A small network was trained on invented records. Each row is its activation on one of them, seen along a few directions.
Here are examples, each followed by its value of one field, ZISO.
The word missing means that the record has no ZISO.
The largest differences between rows may come from other fields.
Strong random noise was added to every row along 3 fixed directions; ignore it. To show where, here is one row again and again, with new noise each time:
[-220  254  143  139  124  -32 -237  213 -166  -76 -316  320  563  369
  -32   39 -210 -523  393   84  -41]
[-147   71   56   54 -118  -37 -153   36   30   38  129   33   63  135
 -152  206   39 -105 -285   44 -208]
[ 220  143 -431  -76  -61   69  482 -154   -8 -313  353 -447 -448 -205
  -14  261  195  298   79  156 -392]
[  57  136  558  135 -444 -337   36  696 -510 -595 -218 -711 -438  297
 -174 -286 -339  -80  560  216 -282]
[-360   34  292  121 -121  -76 -511  103   79  264   16  349  385  316
 -221  202  -30 -338 -515  -27  -99]

[ 131 -114  473 -120 -226  -45   36  216 -142  -57 -267 -155 -220   -2
   -1 -228 -214  173  186   68   95] => lipek
[-161  -83 -184   11   56  127 -166   -6  104  176   62  115  113 -124
  -40  162   97 -184 -321  -52  223] => dako
[ -60 -342   21 -231 -365  -37   17  507   27  -69  103 -618 -279 -209
   68 -292 -113  143  -64  168  275] => dozul
[  54 -322  -13 -195 -231  112  144  162  -74   80   89 -242 -180 -411
  148 -211  -18  258    2   20  211] => dozul
[  51  -27   59 -189 -202   57   50   24  -87  -26   83 -168 -179  -37
  -12  -64 -200  151  -45   51  -96] => ruv
[-144  197 -330   -7  258  171   12   54   91 -155  -19    8  139   66
  -24  -38   82 -439  255  -12  -17] => gari
[-364 -114   -5  -45   47   56 -318  421   39   86 -138  -23  236   10
  -42 -228  -74 -550  131  -63  350] => ved
[ 124   44 -126  -65  -32  -10  252   38 -173 -159  183 -264 -227   22
   33  -43   37  128  121   10  -13] => muki
[ 248 -144  139   11 -419 -134  142  196   74 -194  236 -722 -664 -206
   10  -35   25  323 -227  -48 -151] => monir
[  68 -272  280  -23 -134  -81 -108  -79  148  351  187  366 -105  -95
 -131  103   97  323 -630 -184  111] => nol
[ 181   41 -197   -6  -98  -37  131 -194  126   64  108 -172 -189  -24
  -48   40   73  138 -222  -93 -180] => fel
[ 173  155 -179    1  146  -29  325  -81 -173 -148 -104 -141   10  -36
  114    5   61   18  594   81   48] => nol
[-154  181  229  200  354   62 -198  -51 -141  110 -329  850  795  438
   39    0 -246 -519  255 -154  191] => muki
[-108   -8  410  -29   71    4 -252   12    1  330 -357  507  386   82
   39  -15 -216  -79  -65  -76  302] => sapeg
[-103 -253   75 -204  -20   43 -148  351   15  113 -211 -103  181  -34
  166 -407  -55 -131  254  132  542] => sutu
[ 173  109 -105  -14   59  -20  200 -380   14 -120  -94  207  106  -53
  -47   24  -18   94   85  -86 -106] => fel
[ 386   22 -718 -123  203  244  694 -364  -53 -200  223 -190 -287 -520
  173  147  174  312  379  139  -13] => turom
[-154  275 -252  117  189   78 -190  -91  224   39  157  137  261  354
 -157  144  125 -354 -148 -103 -222] => gari
[-128 -105   32  -50 -132  -75 -174 -129  138  294  211   15  -41   35
  -87  139  229   -9 -477  -62  -18] => sutu
[-333  -50  -30   61   32  189 -276   44  136  252   29  291  347  124
  -85  191  101 -364 -403   31    3] => sabu
[-127  188  239  158  -45 -212  -89   59 -187 -266   -6  -18  -51  370
  107 -113 -166 -208  230   11 -239] => pofu
[  41  120 -660 -100  426  267  268 -425  120   57   18  388  262 -195
  225  127  221 -108  253  -57   33] => pofu
[-129  -13  173  100  -89  -62 -261 -114   34  212  -42  347  171   10
  -65   46   34    9 -404  -15  -87] => zelo
[  74  -79  227   58 -221 -107  -67  129  -43   57  -44 -171  -85 -235
  144 -185 -149  212  -57  -36  100] => zelo
[  85   34   78   18 -259  -65   99 -154  110  -98  401 -349 -662   42
 -185  269  128  492 -838  -32 -249] => dako
[-138 -130  140 -121 -133   53 -112   82   95  129  142  -38 -179  -26
  -67  110  139  124 -323 -122  -12] => varep
[ -13  130  107   56   15  -15  -40 -128  -23 -104  -42  109   25  114
 -187 -135    4  -37  -17  -99 -103] => gari
[ 165  -48 -503 -243   43  135  326 -306  117  -44  412 -302 -429 -437
  145   48  252  416   24  -15   11] => ved
[   6  106  351  208 -113 -156  -66   28 -272  -16 -213   48  153  195
  -96   17 -200  -91  247   49  -54] => turom
[  47  248  510  242  -33 -262 -121  311 -490 -311 -652  195  327  359
   65 -292 -343 -173  803  171  -21] => raso
[ 157 -164  -91  -82   84  -20  105 -308   53    2  240  -39 -189 -210
  -80   98  126  288 -409  -38 -121] => missing
[ -92   57  252  107  -30  -97 -153  -19   51 -111 -162  210  181  146
 -130    2  -60 -125  -93  -59  -34] => monir
[  21  189    4  125   -9  -53  106   97 -196 -215 -135 -273  -24   82
   -8   83  -62 -111  366   54  -17] => dako
[  87  136  -16  122  117   61  160   39 -202 -287 -101  155  163  260
   47   50 -109  -80  272  -95  -19] => muki
[-206 -132  303  112   -1  -59 -291  263  -15   51 -445  327  318  173
   77 -175 -362 -103  366   72  296] => kavu
[  19 -198   96   18  -84 -121 -155  -81  124  282  315 -184 -208  -16
 -176   99  119  234 -649  -93 -220] => missing
[   5  365    0  164   21 -197   85   88  -92 -511  123 -238  -48  521
   71   34  -87 -320  351   37 -434] => pofu
[  58 -184 -504 -188  310  215  136  -67  295  285   99  392  298 -294
  166  155  243   69  -81 -101  427] => nol
[ 178 -141  109   32 -464 -218   34    4   77   43  327 -500 -632   -9
 -234  -12   86  357 -580  -90 -331] => fel
[  26 -419  617  120 -605 -316 -306  250   33  209   73 -212 -555   -8
 -171 -182 -172  533 -586    1   17] => kavu
[-104 -228  165 -159 -232  -31 -161  314  -96   61   93 -316 -253 -127
   28 -282   33   81  -48   -8  240] => sutu
[ -64    4 -104   44  -68  144  -12  -11  -34  -60   58    7   16   13
  -72  152   22  -54  -43   61 -176] => ruv
[ -22  -31  100 -141   56  139 -106   77  -81   88 -306  230  261   72
   98 -153 -241 -149  320   41  215] => lipek
[ -60 -228  527  157 -218  -65 -332  377 -125   97 -396  109  128   67
   76 -378 -275   23  139  122  283] => raso
[  55  -89   97   -5  -54  -91   51 -201  -45  101  -99  241   54  -60
  -69   69  -68  175  -54  -23  103] => sapeg
[  88  132 -305    1   41   52  118 -154  140  160   79  -29  -34 -120
   17   28  120  133 -223  -69 -133] => niro
[   5   21  418  121  -37  -53 -241   45    3  211 -145  367  284  268
 -110   15 -150 -130   85  -25  -33] => lipek
[-180 -267  269 -143 -123   32 -526  179  181  345  -83  167  253   36
    8 -207  -21 -161 -401  104  447] => mudo
[ 204 -104  708  146 -395 -270  151    3 -213 -291 -195 -116 -347  104
   12 -188 -152  429   10  -44 -232] => monir
[  92 -206 -447 -182 -121  122  281 -136   92   17  385 -439 -573 -405
   -2  -19  284  332 -188    0  -27] => ved
[-157  214 -205   33  263  133  -17   -5    0  -39 -107  103  361  172
   66  136  104 -412  371   14   23] => varep
[-138  -15  134   77  -98  -76 -301   31  171  196   32  129  274  -93
   69   75  -97   -9 -333 -134  102] => zelo
[ 141  119 -199  -28  256  -27  196 -165 -132 -119   16 -177    1   -7
  101  104   38  -74  297   66 -238] => missing
[ 123 -447  200 -148 -325   -2  138  403 -108   32  -27 -319 -251 -435
   94 -410  -99  328   93   61  361] => dozul
[ -27  -93 -199 -208   57  145 -157   -6  254   91   58   10  141 -109
   93   32  112  -11 -146  114  287] => mudo
[ -60  145  469  138 -192 -210 -146  139 -233   -7 -172    8  140  313
 -124   22 -165 -219   67   88 -181] => sabu
[ -99   80  658  158 -173 -260 -341  190 -230  -32 -275  349  255  367
 -229 -109 -293 -234 -113   27  -36] => sabu
[ 274  216 -233  -33   71   15  437 -276  -68 -290   -7  -56 -162 -244
    3  -42   39  289  228   16 -219] => niro
[ 163   -2 -229  -30   80   94  282 -115 -191  -97 -197   -5  -10 -130
  130  -19   -2  112  460  108  108] => sapeg
[  27  198   -4   75 -223 -167  150  245  -76 -337  145 -607 -469   53
 -112  -13   39   -8   -2  101 -395] => niro
[ 165  -55 -204  -86   84   93  181 -383   55   39   86  232  -19 -172
  -25  105  214  324 -114  -63   46] => varep
[ 293 -167   10  -14  -63  -23  349  174 -222 -291 -357 -201 -304 -196
  252 -358 -283  412  844  241  206] => kavu
[-106  131  219  122   -6  -39 -232  -32  -62  -89 -141  398  379  247
 -178  101 -167 -175  -54  -22  -89] => ruv
[  59  -34  257   85  -88  -60  -86  104 -218  -68 -337  195  177  -13
   36 -193 -111   42  232   73   87] => raso
[-163  -27  -32  154 -120   55 -121 -384  244  386  524   64  -89  -14
 -287  346  204  152 -849  -21 -253] => turom
[   0  -20 -164 -113   25  157 -200 -108  132   80  161  111   -4 -161
   32  179  160   91 -210  -26   71] => mudo

Which value of ZISO does each new row have?
[ 262  -67  268   28   48 -158  209  -91 -210 -235  -64 -105 -251  -26
  -45  -39 -135  287  108  -12 -236] => missing
[-318  193 -238   44  217  100  -97  159  108  -32   82  -61  290  282
  -26   14   97 -550  186   72  -17] => sutu
[ -72 -144   83  -53  -67   41 -169 -346  323  534   54  445  132 -227
  -82  152  201  368 -899 -195   20] => niro
[ -39 -100 -184  -87   79   91   70   28  -88   39 -164   50   93  -54
  119 -131   73  -83  319   41  207] => sutu
[ -67 -263  467  -85 -309  -64 -263  -76  119  344  122  199 -166   -2
 -168  103   42  248 -654  -80  -38] => lipek
[-109  101   60  -92  126  145 -108  399 -256 -181 -473   36  326  222
  144 -259 -282 -307  761   -7  253] => varep
[-241  207   47  153  -13 -107 -136  129   64 -264  283 -203  -83  389
   38   61   10 -455  -95    3 -333] => pofu
[  83  392 -387   12  337   99  356 -259   29 -368  -99  135  257  -76
   46   74    3  -94  464   36 -154] => niro
[  77   62  -96   28 -199 -127   62   97   29 -198   79 -408 -259  113
  -87   -6  -44   31  -75  -41 -218] => fel
[ -97  -73 -186   30   28  114   11 -186  105    1  185   56   48   -5
  -97  159  163   35 -379  -91   83] => muki
[-146    7  242   68  -10  -25 -191  166 -112 -131 -238  114  202  189
 -112 -112  -71 -154  141  -48  154] => varep
[-103 -167  312 -107  -81  -50  -60   92   43  188 -223  236  330  -26
   80 -210 -197   54  -31   40  305] => dozul
[  71   24   40  109  -25 -101  104  184  -73 -220 -230  -81  -47   75
  110 -107 -290  112  564   91   37] => kavu
[ 102 -152 -144  -54   39   15  115  -29   30   41  321 -445 -370 -214
  -14   22  153  161 -236   28 -203] => missing
[  95  359 -296  114  295  -25  295 -143  -90 -338 -197  118  184  165
  130  177  -72 -157  777  141 -211] => kavu
[ 162  168 -269 -147  314  197  277 -108 -149  -56 -316  225  253 -113
  268  -44 -214   -2  710   55  232] => sapeg
[  67  -81 -544 -151  251  197  337 -555  206  250   97  519  387 -380
  150  244  115  169  -10  -21  106] => dozul
[ 240   99  177   85  -47 -135  349 -320   13 -360  -81  115  -96   83
  110  183   -8  319  132  -49 -310] => monir
[  66   97 -476 -102  182  200  268 -131   64  -97  147 -136 -177 -196
   22  -85  200  -65  164   -5  -64] => gari
[ 269  -17  133  111 -160   11  120  -83 -111 -151   56 -144 -243 -163
  102  -47   39  404  135   94 -140] => raso
[-119   80 -173   56   62  -71  -29 -238  224   85  176  219   -9   57
  -81  322  155   75 -308   36 -195] => kavu
[ 104 -105 -102 -169  105   40  145  104  -40  109  -33  102   54 -162
  135  -89   41   58  218  -34  290] => nol
